Each row below holds a small network's activations on one input, seen along a few directions.
In each table, some parts of the input vary, and every possible input appears once, in random order.
Descriptions start from the smaller parts, as in this example, which fits no table here: line(4) and (point or ring(9) or (values(2) and ring(5))).
Shared parts are said once, and a part with two or three values counts as separate values.
In the rows, zero is written as 128.

Other details of the inputs shift rows strongly along two fixed directions, in all tables alike. That doesn't count.

Rows:
x1: [125 115 102 124 119 190  69 108 169 123 130  88 124 189]
x2: [144 116 128 157 137 120 127 133 123 140 129 124 129 132]
x3: [151 119 143 135 167 126 169 143 128 142 104 169 103  44]
x4: [111 126 105 135 115  98 100 109 142 127 161  94 163 220]
x5: [105 158 159 151 146  26 161 185  72 152 151 123 167 125]
x6: [131 115 134 104 106 189 105  99 140 106 101 143 105 108]
x7: [160 100 100 107  97 211  95  65 181  88 115 144 104 151]
x8: [114 153 125 157 145  87 127 170  92 166 154  84 156 152]
x9: [131 143 148 177 151  34 171 175  73 182 127 105 157 106]
x10: [130 153 114 159 115  78 104 153 104 154 151  61 165 210]
x11: [151  99 101 104  97 206 101  61 180  85 113 148 101 156]
x12: [159 109 127 105 124 179 148  92 160 106  97 177  97  66]
x13: [128 131  87  90  83 204  85  72 172  94 134 105 117 194]
x14: [102 126 169 123 135 105 155 150  91 131 106 164 118  57]
x15: [141 138 125 137 143 125 121 150 126 134 132 121 126 131]
x16: [136 127 139 106 138 172 146 129 129 115 115 164  91  55]
x17: [113 113 155  86 124 174 138 111 144  91 103 192  89  53]
x18: [102 159 121 175 149  57 124 187  87 180 169  55 179 185]
x19: [127 117  96 134 100 128  93  97 152 123 147  95 152 221]
x20: [141 124 114 149 151 119 134 140 146 149 130 109 134 136]
x21: [115 137 122 100 111 147 131 116 133 109 136 139 120 121]
x22: [ 98 124 140 104 122 141 119 115 138 110 124 145 120 117]
x23: [103 146 160 112 143  96 173 153  95 123 134 168 123  56]
x24: [121 135  99 101 106 147  95  98 168  98 153 110 138 200]
x25: [137 123 127 170 150  97 126 151 111 157 136 110 141 142]
x26: [129 142 110 152 138 109 105 156 134 143 152  82 150 189]
x27: [140 122 137  92 125 192 145 112 137  99 106 177  76  44]
x28: [156 113 136 122 148 154 159 121 146 126 101 170  94  54]
x29: [124 119 133 106 139 116 155 112 145 116 128 160 125 101]
x30: [133 149 101 142  99 112  88 128 127 137 149  64 167 229]
x31: [123 124 136 133 119 138 108 129 112 138 116 109 124 132]
x32: [110 162 162 170 144  16 167 194  49 168 136 111 172 122]
x33: [120 115 147 103 115 171 128 107 126 108  93 161  97  81]
x34: [100 147 105 109 109 125 105 110 143 116 164  96 150 193]
x35: [122 119 103 128 107 123  97  98 155 117 154 103 153 218]
x36: [126 137 130 120 121 109 133 138 121 119 132 134 134 133]
x37: [149 115  97 107 102 174 115  72 175 110 116 125 120 166]
x38: [120 122 165 140 162 123 145 164  92 148 105 154 111  48]
x39: [115 150 147 138 131  94 154 160  82 144 133 128 143  93]
x40: [160 117 107  98 114 208 101  97 177  92 116 143  91 131]
x41: [136 113 151 100 146 127 177 118 139 111 110 197 105  45]
x42: [136 113 152 158 172 107 162 165 111 141 118 161 114  56]
x43: [146 118  91 151 101 140  83 101 149 131 143  73 144 225]
x44: [120 122 169 138 152 122 148 160  89 145 103 154 111  49]
x45: [119 135 141 152 140  44 165 155  94 162 135 122 163 125]
Description of these inputs: line(5) and line(9).
- The inputs of x29 and x24 match in every part but the line(5) part. If x37 is changed in the same way as x29 into x24, which row does it become? => x32
- The inputs of x36 and x14 match in every part but the line(5) part. If x26 is changed in the same way as x36 into x14, which row does it become? => x1
- Start at x18 and move only the line(9) part, one step at a time. The first step leads to x8. Which rows follow, in order? => x16, x27, x39, x13, x21, x23, x34
- Start at x6 and move only the line(5) part, one step at a time. The first step leads to x39. Which rows follow, in order? => x30, x7, x12
- Change only the line(9) part in x2. List by row number the other rows that result. => x4, x7, x11, x19, x25, x35, x42, x43

Rows:
x46: [119 135 152 147 132  40 174 146  74 142 141 148 138 111]
x47: [104 157 150 135 129  73 151 164  76 147 138 105 162 117]
x48: [113 123 114 109 108 164  71 109 158 108 129 101 120 193]
x49: [125 135 123 106 123 121 145 114 142 117 144 138 140 119]
x50: [102 157 137 129 113 108 123 144 109 146 147 102 153 143]
x51: [178 125 141 114 130 171 138 142 128 115  82 166  92  63]
x52: [164 142  80 126 130 160 106 114 180 131 137  89 117 181]
x53: [128 129 139  89 147 154 147 110 155 108 122 186 108  71]
x54: [158 138 101 105 128 186 111 124 149 127 112 109  95 131]
x55: [111 149 103 106 112 156  79 109 144 122 143  85 155 208]
x56: [152 120 135 158 119 150 105 130 115 128 120 121 127 136]
x57: [117 110 138 157 110 108 114 111 113 180 100  90 153 161]
x58: [122 114 117 159 134 150  94 133 116 144 139 106 134 151]
x59: [111 142 147 124 142  80 168 156 113 143 146 142 151  93]
x60: [106 122 119 138 134  80  89 138 141 135 151  83 151 220]
x61: [140 120  97  87 102 177 122  74 175  83 131 147 115 141]
x62: [119 113 128 104 131 156 130 120 165 104 127 156 122 126]
x63: [139 114 123  99 107 146 159  97 142  96 125 183 103  88]
x64: [124 110 102 179 140 105 107 137 124 162 169  85 160 192]
x65: [184 122 134 122 146 140 158 141 142 114  95 175 101  66]
x66: [125 114 103 107 113 174  79  89 199  94 138 121 121 197]
x67: [ 98 127 166 143 145  73 123 173  90 140 126 125 132 109]
x68: [124 128 123 134 144 165 138 143 126 139 129 114  97  91]
x69: [120 137 151 105 124 148 164 120 107  97 104 177  98  38]
x70: [146 112  97 114 150 188 129 105 176 117 138 132  88 101]
x71: [115 139 144 126 113 100 155 141  79 129 121 149 130  97]
x72: [124 133 151 122 111 114 147 123  88 114 116 160 110  87]
x73: [124 107 136 171 137  68 146 119 111 177 101 109 161 146]
x74: [ 96 144 150 143 131  96 121 161 100 144 139 106 158 141]
x75: [150 120 140 184 153  89 144 150 104 137 129 131 147 122]
- What is each input in this table made of? => values(2) and (point or ring(5) or line(9))
- The inputs of x59 and x50 match in every part but the values(2) part. If x60 is changed in the same way as x59 into x50, which row does it become? => x67
- Change only the values(2) part in x62. List by row number the other rows that result. => x74

Rows:
x76: [163 115 116 102 135 183 114 106 172 109 111 149  96 117]
x77: [143 127 147 138 162 126 166 152 118 145 108 156 110  47]
x78: [139 120 116 148 123 131 102 120 141 131 130 108 148 175]
x79: [114 133 164 129 139 113 149 153  95 122 115 168 127  66]
x80: [ 96 142 149 136 134  72 139 158  88 143 131 117 138 124]
x81: [145 129 106 130 133 137 108 123 152 146 130  98 138 172]
x82: [144 132 121  92 121 196 113 115 160  92 117 148  91 104]
x83: [148 133 105 160 131 132 104 143 134 144 140  82 134 180]
x84: [148 128  99 154 129 147 102 134 143 142 136  83 131 178]
x85: [114 158 148 137 143  71 133 175  89 154 140 107 152 133]
x86: [138 101 117 108 119 180 112  85 176 112 114 138 107 132]
x87: [112 146 140 142 164  38 173 170 109 130 173 150 154 118]
x88: [131 129 116 108 121 196 116 120 147 106 122 136  97 105]
x89: [141 128 128  88 100 155 140  97 145  86 117 167 104 100]
x90: [146  97 120 112 123 186 114  95 168 100 106 156 100 117]
x91: [160 108 117 112 117 174 125  88 160  98 110 160 103 124]
x92: [131 127 136 174 144  81 136 162  82 166 141 104 142 127]
x93: [113 154 137 131 137  86 127 164 100 152 140 100 153 144]
x94: [114 130 100 131 103 155  86 110 127 130 151  84 136 190]
x95: [106 155 145 133 144  80 141 164  94 161 139 105 156 123]
x96: [126 118 105 137 118 127 104 108 150 138 130  94 132 184]
x97: [153 133  96 142 123 146  93 126 156 133 138  83 134 195]
x98: [121 121 136 105 116 174 119 110 141 101 115 162 115  99]
x99: [108 129 168 117 138 104 156 154  97 126 114 167 117  60]
x100: [125 149 110 138 116 139  93 142 126 129 149  78 137 187]
x101: [146 105 128 113 125 164 117 106 160 105 111 155  99 115]
x102: [128 116 110 139 118 124 104 114 149 139 133  97 144 185]
x103: [119 134 152 175 152  60 146 162  87 169 130 113 170 125]
x104: [107 122 167 117 141 125 158 147 101 119 107 179 115  46]
x105: [133 120 116 153 123 112  99 129 133 136 136  92 150 196]
x106: [145 117 150 152 154 114 152 154  93 140 121 156 107  60]
x107: [116 150 142 134 116  62 157 148  88 139 138 122 155 127]
x108: [ 99 131 158 111 138 113 153 135 107 126 114 156 112  66]
x109: [ 97 133 157 121 139  96 154 149  96 132 116 151 117  72]
x110: [142 122 147 146 162 135 165 153 113 144 110 155 104  44]
x111: [120 115 136  99 114 174 114 108 145  96 115 155 107 113]
x112: [148 129  97 128 126 143  94 117 160 140 136  87 139 197]
x113: [104 123 170 115 142 125 160 141 102 122 109 175 116  45]
x114: [126 134 145 166 144  59 163 148  86 166 130 120 161 123]
x115: [119 151 102 130 114 131  98 138 134 140 149  70 152 193]
x116: [165 117 110 107 105 155 130  87 165  97 117 151 108 133]
x117: [129 124 111 143 120 111  99 119 140 135 135  89 135 196]
x118: [119 145 103 122  89 101 118 110 128 129 149  88 163 201]
x119: [147 130  90 141 122 152  98 120 160 141 137  80 138 190]
x120: [127 116 115 151 122 117 106 123 136 143 132  93 153 186]
x121: [124 131 151 113 126 123 159 129 104 114 113 171 117  76]
x122: [131 138 141 150 159  80 148 158 108 170 129 111 148 116]
x123: [156 113 115 128 139 188 129 122 156 121 111 144  92  89]
x124: [128 118 122 107 116 186 113 106 132 104 126 147  94 104]
x125: [122 116 125 103 119 194 118  98 136 108 124 151  94  92]
x126: [135 112 150 146 154 127 160 140 100 145 116 159 106  49]
x127: [126 149 105 125 114 140  96 134 139 130 144  80 142 186]
x128: [108 138 116 133 104 132  88 113 134 133 146  87 163 202]
x129: [159 115 119 108 113 147 147  94 155 104 111 163 107 104]
x130: [129 118 105 133 116 129 100 108 151 132 129  98 127 187]
x131: [129 125 129 173 142  89 132 154  89 169 142 100 145 133]
x132: [143 130  93 138  99 108 119 100 147 136 141  91 157 203]
x133: [115 129 169 114 137 112 151 152 104 118 114 171 111  62]
x134: [154 108 124 117 124 159 140  98 148 107 108 165 107 105]
x135: [154 107 129 123 129 172 116 108 156 100 108 163 107 105]
x136: [120 138 150 104 145 130 152 150 116 130 115 157 113  61]
x137: [131 125 123  82 100 166 143  82 152  93 117 162 109  99]
x138: [161 118 104 116 130 191 114 110 172 112 114 134  99 122]
x139: [113 154 139 154 141  93 135 177  85 152 140 101 143 124]
x140: [131 123 132 104 112 177 104 108 148  91 119 155 113 122]
x141: [152 116 117 108 113 150 148  85 158 110 113 156 114 108]
x142: [132 106 118 112 124 166 119  88 166 116 111 137 101 124]
x143: [141 117 147 138 144 111 173 132 108 133 107 172 120  65]
x144: [122 130  92 112 130 119 124 110 174 105 176 125 145 191]
x145: [117 123 145 161 147  80 143 149 102 160 126 115 155 127]
x146: [115 115 132  86 112 180 117  95 157 100 116 153 104 108]
x147: [123 131 109 126 106 155  87 115 125 118 148  98 125 177]
x148: [112 131 148 122 172  74 199 157 120 119 151 195 127  47]
x149: [150 102 124 117 128 185 121  98 163 104 103 166 107  97]
x150: [ 99 145 144 138 129  71 125 155  91 139 137 105 143 150]
x151: [113 149 150 143 125  67 148 156  76 140 137 125 155 134]
x152: [106 153 145 154 145  91 146 174  82 161 139 103 146 107]
x153: [111 134  94 117 134 108 129 107 168 116 180 113 156 193]
x154: [115 152 108 131 118 126 104 136 130 145 149  70 155 186]
x155: [115 134 111 113  98 142 112  93 136 119 138 109 145 180]
x156: [119 128 147 162 146  60 144 164  95 161 129 115 151 129]
x157: [ 96 139 151 137 129  76 137 158  92 148 134 117 152 128]
x158: [103 140 160 145 135  75 135 167  81 139 134 123 150 128]
x159: [126 122 121  95 104 172 127  92 143  99 118 155 114 121]
- The inputs of x87 and x144 match in every part but one. If x83 is changed in the same way as x87 into x144, which row does it become? => x84
- What is each input in this table made of? => line(4) and (point or (values(2) and line(10)))
- Change only the line(10) part in x159. List by row number the other rows that result. => x88, x94, x98, x104, x109, x115, x118, x136, x157
- Change only the line(10) part in x93. List by row number the other rows that result. => x79, x80, x99, x107, x111, x121, x124, x127, x139
- Change only the values(2) part in x141. List by row number the other rows that result. => x137
